These are the activations of a small neural network, seen along a few directions. Each row is one input.
In each table, some parts of the input vary, and every possible input appears once, in random order.
A made-up example of a description, with smaller parts first: one of 6 places along a line, together with either a single point or (one of 2 separate values, together with one of 5 places around a ring) or one of 11 places around a ring.
Shared parts are said once, and a part with two or three values counts as separate values.

Other details of the inputs shift rows strongly along three fixed directions, in all tables alike. That doesn't count.

Rows:
R1: [  1  -3   0  -6 -14   4 -18  10  -7   2  -5   3   3  -5]
R2: [  7   1   6  -1   3   3   4 -11   1  -9  10  -7  -4  -3]
R3: [  2   7   8   3   1   5   3 -11  -2 -10   9  -6  -2   0]
R4: [  5  -2  -7  -6 -16   0 -10  12 -10   4 -10   6  -1  -2]
R5: [  6   5   7   1   4  -5   8 -10   2  -8   4  -4  -3  -5]
R6: [  6  -5  -8  -3 -10  -6 -13   8 -11   5  -8   8  -1  -7]
R7: [  4   5   9  -6  12 -15  -1  -6   3   2   5  -5  -3   8]
R8: [  2  -8 -10  -1 -14  -3 -14  14   1  -5 -19  11   3   3]
R9: [  2   8   8  -6   4   3   9  -7   5 -10   1  -4  -4  -3]
R10: [  3   0   0   4   4   9  19  -7   4 -10   6   2  -3 -10]
R11: [ 8  4  7 -4  3  2 11 -8  4 -9  3 -5 -4 -1]
R12: [-13   3  -3  10  15   1   7  -6   6  17   2  -5   4   3]
R13: [-18  -2   4  -1  21   0   7   1  14  31   3 -13  11  20]
R14: [  2  -1  -6  -4 -12   3 -20   8 -11   3  -4   6  -1  -3]
R15: [-17 -11 -14  28 -10  39  38 -15  -2 -30  13  20   3 -43]
R16: [  3  -4  -5  -8 -10   2 -19  12  -9   2  -3   4   0  -7]
R17: [ 5 14  6 -3  9 -4  0 -7 -1  4  2 -8 -5 15]
R18: [  5  -7  -3 -12 -12   0  -9  14  -6   2 -11   5   1  -6]
R19: [  6 -11 -11  -1 -13  -4 -12  15   0  -5 -18  11   1   3]
R20: [ -1  11  12  -3   9 -12  -3  -7   4   2   4  -4  -2   9]
R21: [-43 -38 -29  17  10  12   2  32  14  55 -17  -2  30  12]
R22: [  1  10   1   2   8  -4   5 -12   0  -8   3   0  -7  -5]
R23: [ -3  -1   0  -2 -14  -6 -11   9 -10   2  -6  11   5  -3]
R24: [  3   7   3   8   2   0   6  -8  12 -16  -5   2  -4   9]
R25: [ -1  -3   0  -8 -16   0  -9  12  -9   1  -8  10   4   0]
R26: [  8   9   6  -3  15 -13  -1  -4   2   3   4  -8  -5   6]
R27: [-16 -11 -13   1   1   8  -5  16   0  32 -11   1  12   4]
R28: [  0   5   8   1   1   2   3 -12  -2 -10  12  -1  -2   3]
R29: [  3  -1  -3  -5 -12   3 -19  12  -9   3  -3   5   1  -5]
R30: [ 5  9  5  5  7 -9 -1 -5  9 -4 -4 -6 -1 24]
R31: [  2  -1  -1  -7 -17   3 -10  13  -9   2 -11   6   5  -3]
R32: [  5  -8  -9   3 -19  -4 -11  15  -1  -5 -17   9   3   5]
R33: [  4  -6  -2  -5 -17   1 -15  11  -9   2  -3   0   3  -5]
R34: [-15  -3  -5   3  26   2   1  -4   8  30  10 -18   6  17]
R35: [  1   2  -2  -2 -10  -4 -14  12  -7   4  -9   8   2  -8]
R36: [  3  -8  -2  -6 -12  -8 -10   9  -8   2  -5   9   3  -6]
R37: [  1   5   6   8   2  -1   6  -6  10 -16  -3   1  -6   8]
R38: [  1  -8  -2  -6 -17  -1 -15   9 -10   1   0   4   3  -2]
R39: [-19  -7  -7  23  -6  24  34 -12   2 -17   4  14   7 -32]
R40: [  2  12   3   7   4  -3   6 -12  -4  -7   4   1  -5  -1]
R41: [ -2 -11 -15   6 -15   9   4   5 -11 -11  -7  19  -1 -29]
R42: [  3 -11  -3 -10 -11  -1 -16  10  -9   0   0   6   0  -4]
R43: [  4   3   4   9   0  -3   9  -6   8 -16  -1  -1  -6   9]
R44: [  9   5   3  -3  12  -5  -5 -10  -1   4  10 -11  -7  12]
R45: [  2   5   7  -2   5   4   2 -10   2 -11   8  -6  -4  -4]
R46: [  3  -6  -3  -6 -10  -6 -12  12  -7   2 -10   5   2 -10]
R47: [  0  11  10   2   3  -2   6 -10   4  -8   1  -2  -3  -5]
R48: [  0   9  10  -6  11 -14  -3  -7   4   1   4  -5  -2   8]
R49: [ 6 14  9 -4  9 -5  1 -3  1  3  4 -8 -3 14]
R50: [-41 -20 -13  16  26  20  25   8  21  51   0 -15  27   7]
R51: [ 7  5  1 -3  7  1  9 -9  1 -8  3 -1 -9 -1]
R52: [  8   5   5  -5  14  -6  -5  -5   1   3  11 -12  -6   9]
R53: [  5  -9  -3  -9 -12   1 -16  11  -9   1  -4   2   1  -7]
R54: [  6  -8  -9  -7 -10   0 -18   9 -12   2  -3   5  -3  -5]
R55: [  6   1   9  -6   9  -8  -4  -8   1   2  12 -10  -3  12]
R56: [  1   6   8   2   1  -7   9 -10   2  -9   7   0  -3  -2]
R57: [ 5  7  8 -2  0  2 11 -7  4 -9  3 -6 -3  0]
R58: [ -1  -5  -1 -13 -12  -1 -11  12  -5   1  -9   9   2  -3]
R59: [  1   9   7  -1   6  -4   6  -9   4 -10   2  -3  -3  -6]
R60: [  5  -4  -8  -3 -15   1 -17   8 -13   3  -2   3  -1  -3]
R61: [  5  12   5   1   9 -13  -1  -8   0   5   4  -9  -5  10]
R62: [  1   2  -3   0 -11  -5 -13  12 -11   4  -7   8   3  -6]
R63: [ 10   5   6  -4  12  -6  -5  -6   1   4  12 -12  -4  10]
R64: [-11 -17 -16  25  -4  23  35 -10  12 -23  -1  16   4 -20]
R65: [-42 -22 -11  13  31  11  10   6  18  60  10 -19  27  21]
R66: [ 5 14 10 -6 10 -4  0 -3  5  3  2 -8 -4 11]
R67: [ 8  5  4 -4  8  1 10 -5  3 -9  4 -2 -7 -3]
R68: [  6  -2  -4  -7 -15   0 -10  16  -8   3  -8   5   1  -4]
R69: [10  7  4 -6 11 -6  1 -7  1  4  3 -9 -7 13]
R70: [ -1  -7  -2 -10 -12   0 -17   9  -8   0  -1   6   2  -4]
R71: [  7   1   5   1  11 -12   0  -2  10  -4  -3  -7  -7  20]
R72: [  7  -1   3   7   3  -4   9  -6   9 -15  -1   0  -7   8]
R73: [-15 -16  -9  12  -3  26  37  -9   6 -18   6  17   3 -30]
R74: [ 6  2  7 -5  3 -1 11 -9  3 -9  6  0 -4  1]
R75: [  3  -1  -7  -2 -14   3 -18   7 -15   3  -3   6   0  -1]
R76: [ 4  7 11 -8  5 -8  3 -4  4  2  5 -8 -2 15]
R77: [  6  -4  -5  -4 -10  -7 -12  12  -9   4  -6   7   2  -9]
R78: [ 3  8  8  6  7 -9 -1 -3  7 -4 -2 -6 -4 23]
R79: [ -2   4   0  11   2   3  16  -9   2 -10   7   1  -2 -13]
R80: [-13 -12 -12  22  -6  29  30 -10   1 -17  13  10   3 -31]
R81: [  3   9   2  -3   7   3   8 -10   2  -8   2  -1  -8  -1]
R82: [ 5 12  8 -9 13 -6  0 -3  5  2  2 -9 -5 10]
R83: [ 3  8  8  3  1 -5  8 -9  2 -8  4 -5 -2 -4]
R84: [  4  13   7  -4  14 -12  -3  -5   3   3   3  -8  -4   6]
Each input here is: one of 6 places around a ring, together with either one of 2 separate values or (one of 3 separate values, together with one of 4 places along a line).
The inputs of R26 and R62 match in every part but the place on the ring of 6. If R18 is changed in the same way as R26 into R62, which row does it become?
> R31
The inputs of R8 and R32 match in every part but the place on the ring of 6. If R82 is changed in the same way as R8 into R32, which row does it become?
> R68
The inputs of R71 and R78 match in every part but the place on the ring of 6. If R54 is changed in the same way as R71 into R78, which row does it become?
> R75
Which other rows does R37 become when the choice among 2 separate values takes its other values? List them by row number.
> R24
Which other rows does R78 become when the choice among 2 separate values takes its other values? List them by row number.
> R30

Rows:
R85: [ 19   1   6 -28 -15 -16 -44  16 -10   7   0  -6 -10  11]
R86: [-15  -7   2 -19  10  -8 -21  24  -4  58  -9 -12  22  18]
R87: [  6  15  16   6  33  -4  29 -30  30 -14  12 -22 -10  27]
R88: [-24 -17 -13  -8  -8  -4 -15  40   4  45 -23  -1  22   9]
R89: [ 17  27  19  -1   6 -17   9 -27  -4 -35   6   0 -16  -4]
R90: [ 10  11   6 -11 -20  -3 -21   6 -23  -7 -10  18  -3 -17]
R91: [-16 -20 -23  25   5  21  17   2   6   6   2   9   6  -8]
R92: [ 12  -1   2 -19 -25 -10 -13  13 -16 -19 -16  17  -1 -18]
R93: [  1  20  15  -7  17 -27 -19   7   4  24 -11 -17   1  35]
R94: [-2  0  1 15 17 -3  6 -9 12  6 -7 -8  3 21]
R95: [-17  -7 -13  22  -6  10  22  -3   7 -10  -3  13  10 -16]
R96: [-16 -16 -13  21   0  19  14  -6   3   7  12  -1   8   0]
R97: [  3  19  21   6  36  -9  32 -26  29 -11  16 -19  -8  20]
R98: [ 14   3  -3   4 -26  14  -2  -5 -24 -33   3  22 -11 -46]
R99: [-18 -17 -12   8   6  25  21   2   0  17  11   1  10 -29]
R100: [-13 -22 -18  10   6  20  23   0   7   0   3   1   6  -4]
R101: [ 13 -10  -4  -4 -31  14  -4   2  -9 -31   4  14  -8 -16]
R102: [ 26  21  12 -18  -5 -21 -35  -7 -12 -11   9  -8 -18  16]
The inputs of R102 and R91 match in every part but one. If R85 is changed in the same way as R102 into R91, which row does it become?
> R100
Describe the family of inputs behind these rows.
> one of 2 separate values, together with one of 9 places around a ring
Which other rows does R98 become when the choice among 2 separate values takes its other values? List them by row number.
> R99
